A small network was shown many inputs. Here are its activations along a few directions, one row for each input.
Each table varies a few parts of the input and shows all the possible inputs, shuffled.
Descriptions start from the smaller parts, as in this example, which fits no table here: line(6) and (point or (values(2) and ring(5)) or line(11)).
Shared parts are said once, and a part with two or three values counts as separate values.

Other details of the inputs vary at random and push rows far along three fixed directions, the same in every table; ignore that.

A family of inputs:
row 1: -4 -8 -48 62 -37 -78 -26 16 0 32 67 -27
row 2: 30 38 8 4 -23 51 3 2 31 -47 1 -16
row 3: -11 -50 52 -19 88 -8 14 -31 102 67 -21 -11
row 4: 40 7 -15 35 -44 50 14 36 -40 -28 -27 26
row 5: -56 29 -48 -1 -46 -45 -57 -22 -30 41 89 -35
row 6: -14 58 -15 -3 -20 64 9 10 -32 -58 -19 8
row 7: 14 24 -30 28 -25 -41 -2 -3 -11 52 49 -70
row 8: -39 -111 81 -10 115 -67 48 -36 75 55 -2 46
row 9: 9 5 8 -18 -47 89 -33 -9 -40 -60 -86 21
row 10: -40 -27 22 -55 67 27 -48 1 -37 17 -29 39
row 11: 83 1 -18 -1 -51 12 34 15 7 -38 -29 22
row 12: -107 -84 43 -71 119 -17 -53 13 -10 18 -13 25
row 13: 40 50 -28 1 -28 35 21 -41 0 -10 3 11
row 14: -57 -50 13 -44 40 19 -37 29 -7 2 -75 82
row 15: -13 -51 -18 -24 4 75 -9 -12 -40 -39 -93 20
row 16: -68 37 -56 15 -44 -39 -42 23 -50 51 63 -64
row 17: 74 50 30 26 4 21 66 -16 62 -42 -15 -30
row 18: -45 -79 75 -23 116 -37 14 -19 112 34 -1 -18
row 19: 42 -24 -11 -7 31 13 29 -49 58 16 10 1
row 20: 7 4 -3 21 2 -41 10 12 5 13 41 -68
row 21: 83 28 12 37 9 -68 27 -35 57 -15 65 -55
row 22: 19 -8 1 -1 -47 65 21 39 -65 -37 -35 38
row 23: 122 -17 19 13 -45 13 72 -4 43 -37 -11 11
row 24: 96 32 21 56 -30 22 55 -5 24 -28 -27 26
row 25: 13 -2 12 65 -44 -80 -22 6 28 35 75 -31
row 26: -91 11 -43 -16 -49 -83 -41 27 -82 15 42 18
row 27: -27 28 -15 -23 -20 70 -25 5 -13 7 -21 12
row 28: -88 -67 0 -49 89 8 -17 6 -3 3 -7 21
row 29: 59 21 -21 54 -31 -107 19 -24 64 16 51 -17
row 30: -31 -30 10 -23 34 46 2 -35 -24 -31 -92 42
row 31: 5 -1 -12 -30 18 38 -14 30 -49 -42 -14 0
row 32: -97 16 -65 3 -33 -28 -55 12 -52 50 73 -41
row 33: -69 -66 28 -26 114 -27 19 -50 80 71 -1 15
row 34: 73 20 14 21 5 28 54 4 59 -36 -6 -44
row 35: 44 30 -5 26 -48 57 -18 34 -13 -33 -52 45
row 36: 32 34 -32 -15 -16 42 -25 17 -72 -24 -8 6
row 37: -84 -7 -76 10 -50 -82 -63 43 -72 29 55 -8
row 38: 61 7 14 17 35 -18 46 -48 79 -22 23 -15
row 39: -8 7 26 3 39 -21 28 -5 7 6 1 -29
row 40: 76 -10 33 32 -57 -89 26 -20 74 12 72 -30
row 41: 66 7 16 25 1 -38 15 -40 90 -12 62 -48
row 42: -103 15 -55 1 -26 -24 -52 33 -61 -2 74 -45
row 43: 37 21 33 5 -69 62 7 31 -43 -39 -29 38
row 44: 3 35 4 -12 -19 43 -15 11 -35 26 -27 -16
row 45: -24 -39 21 -47 3 5 -16 22 -7 -8 -50 63
row 46: 0 0 20 -36 -21 39 32 16 -51 -39 -57 73
row 47: 6 -8 25 -3 57 -11 32 -30 32 58 -20 -15
row 48: 11 45 14 -5 -30 45 -7 28 -41 -29 -21 -27
row 49: -91 56 -43 4 -35 -30 -37 15 -70 48 41 -37
row 50: 75 55 -5 6 -7 16 7 -23 -22 -20 0 3
row 51: -53 -33 7 -11 54 22 -7 20 -20 4 -71 82
Description of these inputs: values(3) and (point or ring(6) or (values(2) and ring(5))).
Question: The inputs of row 37 and row 14 match in every part but the values(3) part. If row 23 is changed in the same way as row 37 into row 14, which row does it become?
Answer: row 40
Question: Change only the ring(5) part in row 5. List by row number the other rows that result.
Answer: row 3, row 10, row 27, row 44
Question: Change only the values(3) part in row 13. List by row number the other rows that result.
Answer: row 5, row 19
Question: Change only the values(2) part in row 7. List by row number the other rows that result.
Answer: row 20

A family of inputs:
row 52: -60 -40 17 -34 70 3 -16 -16 12 10 -20 10
row 53: -82 -40 11 -32 67 -27 -24 -14 6 27 1 -2
row 54: -82 -2 -3 -10 23 -21 -28 -2 -32 25 19 -16
row 55: -70 -5 -24 -16 -31 -8 -41 24 -66 -16 33 -1
row 56: -2 -10 -13 3 -11 10 1 5 -21 2 -28 14
row 57: 32 1 19 24 -16 -23 30 -12 31 -4 30 -22
row 58: 6 -8 -11 -1 -11 10 -11 8 -7 -1 -22 19
row 59: 1 -26 2 5 6 1 -6 8 1 -15 0 -1
row 60: -11 -37 15 -31 82 -4 28 1 9 9 -30 22
row 61: -22 24 -16 -19 -48 43 -12 32 -68 -45 -16 13
row 62: 37 33 -21 22 -25 7 14 -7 29 -5 18 -26
row 63: 60 26 0 29 4 -21 41 -8 13 1 26 -21
row 64: 13 -9 40 -10 30 32 31 1 18 -18 -34 36
row 65: -19 43 -22 -21 -41 47 -38 20 -76 -28 -13 -6
row 66: 0 35 -13 20 -14 9 8 -8 4 -3 11 -21
row 67: 46 20 -16 9 -49 -12 25 -14 9 -9 10 -14
row 68: -16 -9 -6 12 3 -71 -10 -23 20 28 47 -9
row 69: -8 2 10 -11 38 41 19 -11 18 -10 -43 14
row 70: 45 24 -13 26 -9 -3 11 -27 46 -17 23 -29
row 71: 18 -9 44 -13 28 49 26 13 14 -19 -56 45
row 72: -24 49 -37 -5 -40 48 -12 26 -51 -16 -15 0
row 73: -50 -65 4 -18 50 -19 -25 -2 11 30 -16 31
row 74: 44 27 -12 24 -10 -5 15 -25 46 -15 19 -32
row 75: -30 35 -3 -9 -39 32 -20 42 -66 -23 -18 22
row 76: 55 13 10 22 -19 -17 15 -12 37 -25 32 -11
row 77: 62 -6 -13 36 -26 -15 10 -21 30 -5 16 -13
row 78: -20 -30 -6 20 1 -66 -16 0 13 16 52 -35
row 79: 14 -17 11 -9 8 45 12 18 -10 -33 -49 22
row 80: -115 -52 -4 -27 85 -77 -23 10 -37 58 38 0
row 81: 29 -19 17 -15 31 35 15 -21 23 -21 -44 51
row 82: 3 -13 8 -16 29 30 15 1 24 16 -24 7
row 83: 13 -39 34 -37 60 50 8 -11 29 4 -51 21
row 84: 55 24 -9 17 -23 12 15 -7 34 3 16 -27
row 85: 22 32 -6 8 -48 16 -18 23 -23 -35 10 4
row 86: -27 -9 -6 13 13 -46 -8 -8 23 54 53 -36
row 87: 42 0 4 19 -21 -24 35 -28 33 11 20 -12
row 88: 55 -1 -4 26 -19 -26 13 -10 43 10 5 -11
row 89: -9 -39 15 -23 56 22 3 -8 36 21 -20 13
row 90: 15 -36 27 -30 51 47 3 -11 25 1 -39 18
row 91: 3 44 -10 -2 -55 27 -18 37 -49 -35 -7 10
row 92: 15 -33 31 -7 35 43 28 9 11 -19 -59 28
row 93: -71 25 -33 -8 -44 -31 -52 27 -73 24 22 11
row 94: 64 11 13 21 -30 -12 38 -11 41 -24 18 -27
row 95: -18 -3 2 25 -4 -73 -12 -13 18 52 50 -7
row 96: 5 10 -7 5 -30 3 -15 27 -20 -23 1 -7
row 97: 1 -1 -10 2 14 13 3 -8 28 3 1 -5
row 98: -17 43 -21 -3 -51 29 -23 26 -67 -7 -22 33
row 99: 2 46 -8 -1 -55 25 -13 37 -49 -32 -10 8
row 100: 29 -37 11 -26 22 41 25 -21 25 -20 -44 40
row 101: -15 -19 -11 19 -6 -76 -11 -5 24 46 38 -24
row 102: -9 35 -17 -11 -36 28 -22 19 -52 0 -3 -16
row 103: -3 7 2 3 -2 -14 3 -13 -6 6 -1 18
row 104: 17 -9 -6 17 -11 0 11 -6 -4 8 -14 6
row 105: -6 17 0 -10 -9 26 -10 8 -28 11 -7 -11
row 106: 4 32 -7 -7 -24 11 -19 0 -29 -9 7 -24
row 107: -23 -19 -10 8 -10 -68 5 -21 14 37 50 -22
row 108: 18 -11 3 6 -2 42 18 0 -15 -5 -49 32
row 109: -12 -36 6 -25 71 -10 10 -2 2 4 -8 17
row 110: 55 4 6 32 -22 -20 24 0 29 -13 13 -30
row 111: 51 12 18 38 -23 -18 24 6 33 -5 16 -26
row 112: 17 -29 0 -8 13 40 8 -2 -3 -13 -52 36
row 113: 7 -25 39 -25 52 57 18 -7 14 13 -53 23
row 114: 10 50 -17 6 -35 15 -6 -1 -24 -24 1 -27
row 115: -109 20 -38 -9 -13 9 -41 30 -76 26 19 0
row 116: 60 18 7 14 -12 -4 1 -27 33 -11 25 -36
row 117: 52 18 11 29 -13 -24 29 -30 35 4 16 2
row 118: -17 32 -14 -7 -48 37 -17 51 -65 -34 -29 7
row 119: -11 49 -27 -8 -54 30 -16 18 -72 -27 -20 27
row 120: -68 -58 31 -22 60 -17 -8 21 5 24 -21 19
row 121: -73 -30 -8 -12 7 -29 -45 29 -34 9 21 -2
row 122: 25 -21 21 2 21 33 25 -2 21 8 -55 37
row 123: 54 10 3 21 -18 -31 9 -17 45 11 13 1
row 124: -22 -8 6 10 3 -70 -10 -4 18 15 58 -21
row 125: 16 -46 16 -32 35 31 27 -21 29 -10 -48 39
row 126: -27 37 -3 -11 -33 37 -12 31 -66 -33 -17 25
row 127: 25 -15 24 -29 34 57 11 -4 15 -3 -51 15
row 128: -3 -1 -15 3 11 11 -5 -7 20 0 9 -5
row 129: 34 38 -17 22 -22 1 12 -15 27 -17 14 -31
row 130: -66 -33 14 -23 22 -4 -5 13 -26 4 -2 15
row 131: 57 12 -2 35 -29 -21 20 -10 33 13 5 -12
row 132: -47 -8 -25 -1 26 -78 -17 7 -28 32 64 -30
row 133: 19 -2 25 -6 15 1 23 -1 25 -17 -12 14
row 134: 23 48 -8 15 -28 14 4 -11 -7 -17 6 -29
row 135: -19 36 -21 4 -33 34 -12 20 -46 10 6 -7
row 136: -13 24 -30 -7 -30 41 -30 18 -42 -8 7 -1
row 137: 23 49 1 9 -36 29 -3 0 -32 -11 1 -23
row 138: -33 7 -22 3 -17 -43 -28 -7 -25 11 35 4
row 139: -16 -14 -8 14 -2 -77 -27 -15 25 41 52 -8
row 140: 43 29 -9 31 -14 1 28 -15 44 8 19 -28
row 141: -7 29 -40 4 -62 41 -24 28 -81 -24 -28 16
row 142: -24 -24 -1 7 -6 -62 -9 -8 16 8 62 -30
row 143: -15 -17 -8 15 -1 -73 -32 -16 23 37 56 -6
row 144: -58 -54 30 -32 59 -17 -19 12 13 14 -12 32
row 145: 67 25 21 18 -8 -1 24 -28 41 0 10 -37
row 146: -30 2 2 -3 5 -50 -23 -12 -2 31 41 -44
row 147: 15 -32 33 -2 35 44 29 9 10 -17 -56 28
row 148: 43 33 -10 19 -21 3 0 -22 19 -24 22 -32
row 149: 7 -7 15 -15 47 39 27 -16 40 -13 -49 13
row 150: 0 -42 32 -19 44 18 13 14 29 -9 -45 23
row 151: 36 5 12 18 -9 -39 13 -13 42 -10 41 -17
row 152: -73 -51 -9 -29 25 -48 -16 -11 -7 36 19 9
row 153: -8 -38 5 -23 70 -6 6 -4 2 1 -4 19
Question: The inputs of row 96 and row 111 match in every part but one. If row 151 is changed in the same way as row 96 into row 111, which row does it become?
Answer: row 64
Question: The inputs of row 150 and row 120 match in every part but one. If row 141 is changed in the same way as row 150 into row 120, which row does it become?
Answer: row 104
Question: The inputs of row 88 and row 101 match in every part but one. If row 79 is changed in the same way as row 88 into row 101, which row does it become?
Answer: row 110
Question: What do these inputs look like to the network?
Answer: line(6) and (point or ring(6) or (values(2) and ring(5)))
Question: Change only the line(6) part in row 152. List by row number the other rows that result.
Answer: row 67, row 87, row 100, row 107, row 125
Question: Change only the values(2) part in row 130. List by row number the other rows that result.
Answer: row 107
Question: Change only the line(6) part in row 103. List by row number the other rows that result.
Answer: row 68, row 81, row 117, row 119, row 138
Question: Start at row 72 and move only the ring(6) part, one step at a time. The first step leads to row 82. Which rows follow, in order?
Answer: row 102, row 146, row 114, row 149
Question: Change only the values(2) part in row 61. List by row number the other rows that result.
Answer: row 152

A family of inputs:
row 154: -49 -21 39 -37 70 40 9 18 -11 26 -54 32
row 155: -15 -2 17 32 -22 -89 -3 0 -5 26 47 10
row 156: 25 69 0 2 -52 52 15 22 -43 -54 -10 -5
row 157: 67 -14 30 2 34 31 56 -17 48 -36 -28 -10
row 158: -22 4 -26 20 -30 -14 -29 -5 6 35 25 -20
row 159: 24 10 -16 37 -90 -55 -26 26 -7 -5 41 -17
row 160: 33 16 -33 3 -63 33 10 45 -72 -46 -25 39
row 161: -16 15 -19 15 -13 -16 -12 20 -44 20 26 -42
row 162: -5 -26 0 -12 14 -14 -20 -32 36 18 12 -1
row 163: 0 -16 16 -15 42 -25 12 -43 44 25 6 16
row 164: -55 -9 -20 -39 35 26 -28 23 -61 -26 -21 25
row 165: -3 -37 32 0 39 -6 -4 0 45 35 0 -21
row 166: -74 -3 8 -45 43 23 -19 12 -38 -14 -28 35
row 167: -10 -21 -21 -12 22 -30 -8 -30 4 18 21 -4
row 168: -1 -21 -20 20 19 -29 17 -24 28 39 7 -17
row 169: 9 2 18 -12 -7 58 3 14 -1 -41 -28 3
row 170: 111 13 22 18 -4 39 31 -22 80 -52 -17 -9
row 171: -18 42 -28 22 -35 -24 -4 -7 -9 35 27 -14
Question: What do these inputs look like to the network?
Answer: values(3) and (point or ring(5))
Question: The inputs of row 166 and row 164 match in every part but the values(3) part. If row 156 is changed in the same way as row 166 into row 164, which row does it become?
Answer: row 157
